A small network was shown many inputs. Here are its activations along a few directions, one row for each input.
In each table, some parts of the input vary, and every possible input appears once, in random order.
Descriptions start from the smaller parts, as in this example, which fits no table here: line(4) and (point or ring(9) or (values(2) and ring(5))).
Shared parts are said once, and a part with two or three values counts as separate values.

Other details of the inputs shift rows strongly along two fixed directions, in all tables alike. That doesn't count.

A family of inputs:
x1: [ 56  54 -22 -23  51  26 -23  17   4 -14  21  24 -21  32  30]
x2: [ 47  55 -17 -54  39   1 -33  34   2   7  18  17 -24  23  15]
x3: [-62 -21 -18 -27  48 -16 -15 -15  48  23  35   7 -16  59  -2]
x4: [ 88  39  27  23 -59   7  -3  19 -57 -21 -26   0  14 -82 -16]
x5: [-38 -48   8  20 -15 -10  -1 -30   3  15   9   2   7  -1 -32]
x6: [-64 -31 -22 -19  61 -14  -1 -26  52   8  18  -5 -37  68  10]
x7: [ 54  44 -10 -54  32   1 -39  36  -6   7  13  19 -20  19  15]
x8: [-37 -37  11   7 -19 -28   8 -15   8  11 -14 -22 -16 -15 -29]
x9: [ 77  34  10   4 -18  13  -6  25 -40 -14 -18  18  26 -41   6]
x10: [-85 -16 -24  -7 -15 -18  37   5 -20 -44 -20 -28   7 -14  10]
x11: [-17 -58  18  57 -41  -7  20 -42 -15 -17 -26 -15   2 -36 -19]
x12: [-44 -18 -14  -9  48  -7  -2 -23  39  -1  14  -4 -29  50  12]
x13: [ 53  85 -19 -41  54  16 -11  39   6  -6  17  23   1  24  38]
x14: [ 84  69  12   0 -22  12  -9  32 -33 -18  -7   5   1 -47  -2]
x15: [-66 -30 -15 -22  32  -3  -1   0  52  30  20 -14 -16  68  19]
x16: [ 83  30  29  51 -75  32  11  20 -49 -21 -24   1  36 -70   3]
x17: [-58 -54 -13 -27  18  -8 -11  -4  34  36  10  -4 -11  63   9]
x18: [-24 -66  22  45 -61 -11   7 -38 -23   9 -14  -5  24 -45 -52]
x19: [-22 -66  22  41 -53 -11   3 -34 -21   7 -13  -2  22 -37 -42]
x20: [-60 -37 -12 -27  42 -13 -22 -19  41  27  30   9 -15  56  -7]
x21: [-37 -48  26  54 -65   1  38 -23  -2   6 -22 -33  22 -36 -16]
x22: [-54 -50 -14 -51  37 -32 -26  -5  27  35   8  -6 -35  52  -8]
x23: [ 66  78  -8 -16  15  38 -14  45   1  -4  19  17   7  21  41]
x24: [-33 -50  24  58 -58 -11  25 -40  -9   3 -12 -13  25 -48 -48]
x25: [-34 -47  -9  -3  24  -8  -9 -28  17   3   4   0 -22  32  -1]
x26: [-41 -36 -13 -33  32 -20  -8  -4  17  27  -3   4  -1  41   6]
x27: [-52 -17  -4 -30  25 -28  -3  -7  34  21   4 -15 -32  27  -8]
x28: [ 58  77 -18 -21  58  31 -13  19  11 -22  26  22 -22  32  36]
x29: [-51 -11  -3 -42  39 -29 -10  -3  38  19  12 -14 -36  40   0]
x30: [-33 -52  10  27 -37   0  12 -13   5  18 -12 -15  11   1  -3]
x31: [ 87  72   9  31  -6  36   5   9 -24 -42   0  13   2 -39  14]
x32: [-27 -70  28  47 -72  -5  17 -23 -19  13 -29 -22  25 -36 -23]
x33: [ 60  83 -12  22 -63  31  36  46 -86 -79 -32  -5  40 -91  15]
x34: [ 80  50  22  36 -45  15  21  21 -52 -28 -29   3  37 -80  -3]
x35: [ 62  46 -19 -23  42  27 -26  17  -7 -12  17  27 -16  29  24]
x36: [ 47  76  -8 -26  32  35 -13  42  16  -1  26  13  -2  36  45]
x37: [ 48  83 -18 -30  48  26 -25  25  14  -2  45  35  -4  31  15]
x38: [-31 -64  20  41 -52 -26  32 -28 -22   6 -39 -18  28 -53 -26]
x39: [-36 -42  26  53 -50  -9  24 -40  -5  -1  -7 -16  21 -49 -42]
x40: [-37 -52  19  43 -47 -22  39 -26 -14   3 -34 -23  27 -52 -29]
x41: [-72 -19 -16 -40  63 -26   4  -3  49  20  12  -7 -17  58  17]
x42: [ 65  66 -11 -34  36  16 -17  39 -14  -5   6  25   7   9  31]
Each input here is: values(2) and (point or (line(4) and values(5))).
The inputs of x10 and x33 match in every part but the values(2) part. If x12 is changed in the same way as x10 into x33, which row does it become?
> x6
The inputs of x27 and x29 match in every part but the values(2) part. If x1 is changed in the same way as x27 into x29, which row does it become?
> x11
Change only the line(4) part in x32. List by row number the other rows that result.
> x16, x23, x36
Change only the line(4) part in x17. List by row number the other rows that result.
> x15, x21, x30
Change only the values(5) part in x9. List by row number the other rows that result.
> x7, x19, x25, x32
Change only the values(5) part in x26. List by row number the other rows that result.
> x17, x18, x22, x35
